Here are a small network's activations along a few directions, averaged over the inputs that share one value of a field.
Related values have similar rows: they may be neighbours, one step apart, or belong to one group.
(in the rows, 500 means zero)
Strong random noise was added to every row along 5 fixed directions; ignore it. To show where, here is one row again and again, with new noise each time:
[643,470,334,556,388,460,444,456,571,419,645,604,509,640,361,525,348,602]
[420,439,644,368,615,464,555,515,509,417,336,524,436,551,442,361,465,379]
[483,430,495,550,418,481,255,450,739,457,453,521,487,364,452,368,593,347]
[473,450,543,534,489,538,408,502,543,516,424,424,525,522,537,487,529,501]
[618,417,603,551,537,550,407,430,289,629,612,404,503,724,414,452,698,577]
[506,431,611,554,516,566,400,476,423,593,478,372,517,573,518,481,647,518]
[396,468,549,335,640,466,525,578,561,390,225,508,525,649,559,369,341,477]


ZIGU, 9 values:
kisek: [377,531,676,305,717,514,750,591,493,477,407,527,335,307,465,502,531,239]
nizo: [557,557,469,464,520,455,558,478,406,445,477,670,539,438,440,455,506,511]
gizub: [499,486,555,534,481,499,535,464,276,683,549,343,521,445,541,426,687,543]
fen: [383,596,424,541,523,579,446,615,430,625,352,192,722,527,932,589,480,738]
kovul: [302,530,589,314,657,490,596,612,613,408,179,553,481,655,658,347,364,473]
met: [757,566,412,524,580,443,265,455,329,574,572,655,619,758,477,410,719,577]
nuno: [399,478,567,427,546,494,637,558,548,401,350,500,464,502,519,544,328,462]
zadov: [473,515,615,388,617,380,650,476,355,450,663,539,401,510,457,474,531,410]
bar: [375,563,498,431,527,573,675,514,538,561,507,506,411,280,440,571,489,394]
ZIGU is arranged as 4 separate groups.
List the group mates of kovul, in the order listed.
> nuno
List the group mates of gizub, in the order listed.
> fen, zadov
List the group mates of nizo, in the order listed.
> met

DOSAR, 12 values:
zuk: [677,484,342,602,446,514,363,500,606,445,651,660,567,674,459,688,371,636]
bal: [574,580,483,396,689,535,249,517,586,496,272,681,590,675,532,327,634,416]
lik: [468,589,314,669,370,550,401,598,561,668,460,327,658,269,718,652,605,622]
muvek: [527,585,530,527,493,642,829,512,304,615,775,429,376,258,409,856,532,501]
mopop: [534,471,732,613,473,506,471,391,317,475,498,515,509,455,482,464,700,467]
gosaz: [635,459,428,492,479,451,550,425,205,621,774,339,495,913,462,404,479,753]
nidu: [279,648,622,500,541,558,865,661,361,440,86,412,595,333,825,799,253,572]
mase: [576,510,354,433,446,304,526,473,485,441,662,586,476,455,423,344,427,468]
tum: [512,541,211,575,397,576,345,555,650,583,560,365,654,743,680,599,330,814]
dal: [384,289,847,313,739,539,549,512,434,497,248,392,342,716,379,265,598,326]
moni: [418,558,331,575,327,512,483,508,905,415,718,626,407,148,494,640,369,363]
gug: [437,423,465,682,283,553,524,503,555,430,396,375,606,400,564,710,282,676]
Each value of DOSAR is a pair of two hidden parts, and every pair occurs once (4 first parts, 3 second parts).
Changing only the second part turns lik into mase. bal has the same second part as lik; what does that change turn bal into?
> zuk
Changing only the second part turns gug into nidu. tum has the same second part as gug; what does that change turn tum into?
> muvek
